These are the activations of a small neural network, seen along a few directions. Each row is one input.
In each table, some parts of the input vary, and every possible input appears once, in random order.
Descriptions start from the smaller parts, as in this example, which fits no table here: one of 3 separate values, together with either a single point or one of 9 places along a line or (one of 6 places along a line, together with one of 8 places around a ring).
Shared parts are said once, and a part with two or three values counts as separate values.
In the rows, 128 means zero.

Other details of the inputs shift rows strongly along three fixed directions, in all tables alike. That doesn't count.

Rows:
x1: [ 43 137 147 119 134 121 105  55 130 140 219]
x2: [154 169 110 170  75 120 127 136 123 126  93]
x3: [123  74  92 104 117 165 155 133 124 168 116]
x4: [119  59  89 116 131 157 139 106 121 113 107]
x5: [177 177 129 156 100 158 129 160 156 118 114]
x6: [ 87 234 182 192 108  82 146  77 130  95 189]
x7: [126  69  89  97 115 160 151 109 115 127 108]
x8: [115  77  75 102 123 149 160 126 103 132 114]
x9: [123  56  97 116 130 160 132 153 144 147 137]
x10: [ 61 125 158 134 150 107 161  73 135 119 226]
x11: [165 184 115 160 108 146 138 177 145 123 119]
x12: [124  83  86  99 131 167 167 141 111 151 122]
x13: [146 159 110 188  91 117 114 134 129 111  91]
x14: [144 113 199  85 196  34  89 146 119 146  75]
x15: [159 139 213  51 186  71 119 140 108 157  65]
x16: [156 174 105 164 103 146  67 129 122  96 113]
x17: [124  65  91 111 144 162 144 161 131 130 143]
x18: [164 175 122 165  94 144 126 168 158 139 113]
x19: [ 44 146 140 114 148 124 117  63 117 123 225]
x20: [176 159 133 170 101 148 113 163 150 102 123]
x21: [157 115 206  76 202  48  92 137 118 125  76]
Each input here is: one of 3 separate values, together with either a single point or one of 6 places around a ring.
- Changing only the choice among 3 separate values turns x2 into x7. The same change can be made to x13. Which row results? => x4
- Which other rows does x10 become when the place on the ring of 6 takes its other values? List them by row number. => x6, x8, x11, x12, x17

Rows:
x22: [130  85 121 114 132 137 125 128 134 130 127]
x23: [135 160 142 148 134 109 114 139 133 115 137]
x24: [148 132 109 136 114 141 113 129 124 116  99]
x25: [111 121 149 120 141 104 132 120 124 130 150]
x26: [136 158 149 150 122 109 137 122 129 117 118]
x27: [108 132 140 110 143 111 123 103 114 123 142]
x28: [114 123 152 117 146 114 130 109 124 118 144]
x29: [117 101 104 110 136 134 131 121 110 127 118]
x30: [121  93 116 120 142 137 140 136 134 138 121]
x31: [139 135 106 143 118 138 122 146 129 133 102]
x32: [145 128 106 148 128 132 121 157 129 119 114]
x33: [119 131 154 104 144 121 140 127 143 132 150]
x34: [133 166 145 140 126 119 105 127 137 125 127]
x35: [107 129 144 114 134 105 134 112 122 144 140]
x36: [122 129 159 107 135 118 155 121 131 140 143]
x37: [126  91 118 118 143 142 129 132 140 135 124]
x38: [129  90 117 113 139 140 128 121 126 118 123]
x39: [135 165 144 138 121 117 110 116 124 112 123]
x40: [125  98 123 103 136 148 143 144 133 129 126]
x41: [141 156 152 147 123 114 127 118 135 114 120]
x42: [143 131 103 141 112 129 114 147 116 125 110]
x43: [146 128 108 150 125 131 131 154 134 127 109]
x44: [111 125 154 120 147 115 135 118 141 137 142]
x45: [106 133 141 113 139 109 141 102 118 134 132]
x46: [116 101 105 111 135 133 137 122 111 130 115]
x47: [150 142 109 125 116 146 122 152 135 128 111]
x48: [129  86 120 114 134 137 121 131 130 127 130]
x49: [130  85 122 117 132 136 130 128 134 135 124]
x50: [127 169 136 143 129 111 113 135 124 125 130]
x51: [ 87 148  82 181  50 205 186  82 148 124 223]
x52: [124 139 153 106 147 134 123 116 113 151 154]
x53: [135 159 143 148 127 106 129 127 122 110 126]
x54: [112 126 151 109 133 115 117 106 129 136 143]
x55: [139 157 151 148 122 112 133 120 133 117 118]
x56: [144 134 107 138 122 143 102 146 131 122 111]
x57: [145 133 106 138 117 139 112 135 116 113 104]
x58: [108 132 148 113 144 120 121 110 136 141 140]
x59: [109 127 148 111 137 113 116 112 120 133 147]
x60: [109 127 151 113 132 113 128 107 128 144 137]
x61: [149 121 116 149 111 130 130 148 130 127 105]
x62: [134 159 144 150 125 105 135 127 123 113 123]
x63: [152 120 115 146 117 134 114 150 127 116 115]
x64: [130 166 143 143 117 112 129 116 122 123 114]
x65: [114 124 154 117 149 118 124 117 142 129 147]
x66: [ 77 137  76 202  71 192 176  92 154 111 230]
x67: [131 162 146 144 112 109 122 126 126 133 121]
x68: [137 137 101 143 122 134 120 152 123 128 107]
x69: [167 132 120 140 127 154 121 153 120 135 123]
x70: [142 135 105 140 124 142 105 149 125 122 112]
x71: [142 135 108 141 119 141 117 144 133 133 102]
x72: [150 126 113 144 127 141 110 152 138 116 115]
x73: [111 126 152 112 133 115 122 106 130 141 140]
x74: [111 130 149 111 138 118 129  96 126 131 132]
x75: [112 125 148 120 143 106 149 108 125 128 136]
x76: [121  96 106 109 132 132 117 129 115 133 129]
x77: [146 134 108 139 112 138 125 130 123 124  94]
x78: [138 155 147 151 119 102 132 133 131 127 128]
x79: [137 174 147 130 118 122 132 133 128 129 123]
x80: [142 171 149 131 110 118 140 131 124 138 123]
x81: [126 108 111  97 137 148 130 138 134 144 129]
x82: [148 128 110 137 111 138 103 141 125 122 110]
x83: [117 102 103 110 143 138 116 133 121 133 130]
x84: [123  92 114 117 147 140 123 139 131 127 132]
x85: [140 137 101 143 121 134 123 148 127 133 104]
x86: [123  88 114 119 134 127 139 137 122 133 126]
x87: [142 166 153 137 122 119 140 139 136 123 127]
x88: [104 129 144 114 135 105 130 115 117 139 142]
x89: [129  90 118 113 137 140 131 118 129 121 119]
x90: [127  86 121 118 130 134 136 129 132 138 121]
x91: [127  87 112 116 136 129 125 134 122 127 133]
x92: [123 128 159 108 134 116 158 121 129 143 143]
x93: [119 107 117  96 131 151 136 138 125 135 122]
x94: [126  92 110 115 141 132 131 125 119 118 125]
x95: [145 166 151 135 127 120 127 145 146 126 136]
- Changing only one part turns x63 into x59. The same change can be made to x38. Which row results? => x39
- Changing only one part turns x82 into x48. The same change can be made to x42. Which row results? => x25
- Describe the family of inputs behind these rows. => one of 2 separate values, together with either a single point or one of 6 places along a line or (one of 3 separate values, together with one of 10 places around a ring)
- Which other rows does x94 become when the place on the ring of 10 takes its other values? List them by row number. => x26, x28, x38, x41, x53, x55, x62, x75, x89
- Which other rows does x47 become when the place on the line of 6 takes its other values? List them by row number. => x51, x79, x80, x81, x93
- Which other rows does x50 become when the place on the ring of 10 takes its other values? List them by row number. => x31, x34, x56, x58, x68, x70, x71, x83, x85
- Which other rows does x91 become when the choice among 3 separate values takes its other values? List them by row number. => x23, x94

Rows:
x96: [120  77 135  66 168 145 138 129 130 158 123]
x97: [131 174  86 210  59 179 123 112 136  97 182]
x98: [188 118 111 115 124 141 101 178 136 131  61]
x99: [114 156 175 126 147  91 140 128 141 132 173]
x100: [141 111  52 139  91 176 126 160 121 143 108]
x101: [185 110 122 123 126 118 113 187 124 121  45]
x102: [205 229 192 157 138  65 108 188 119 122  48]
x103: [181 111 115 124 128 130 100 193 130 123  62]
x104: [105  63 120  86 171 120 113 120 125 145 122]
x105: [122  67 137  66 152 132 144 117 132 149 113]
x106: [120  84  30 170  90 202 130 134 140 110 138]
x107: [ 91 145 155 146 128 105 136  81 136 126 168]
x108: [ 96 155 153 129 127 113 140  81 120 114 172]
x109: [117 155 180 127 143  81 154 121 135 131 158]
x110: [110 166 178 124 150 112 145 122 136 139 168]
x111: [114  63 127  78 158 122 126 110 103 138 118]
x112: [101  80 119  68 149 120 144 123 106 166 111]
x113: [128 170  88 219  61 175 122 113 143 105 179]
x114: [ 96 143 161 144 124 110 134  82 127 128 172]
x115: [ 89 158 153 129 130 108 140  86 126 114 164]
x116: [102  75 117  72 171 126 118 122 115 132 121]
x117: [124  83  37 170  87 191 143 128 134 109 122]
x118: [198 223 179 156 118  92 111 165 131 123  62]
x119: [ 95 158 151 126 133 119 124  90 125 116 183]
- Describe the family of inputs behind these rows. => one of 2 separate values, together with either a single point or one of 5 places around a ring or one of 6 places around a ring
- Changing only the choice among 2 separate values turns x105 into x98. The same change can be made to x107. Which row results? => x104
- Start at x104 and move only the place on the ring of 6, one step at a time. The first step leads to x106. Which rows follow, in order? => x116, x119, x97, x113
- Which other rows does x105 become when the place on the ring of 5 takes its other values? List them by row number. => x101, x102, x109, x118
- Which other rows does x96 become when the place on the ring of 5 takes its other values? List them by row number. => x98, x99, x103, x110
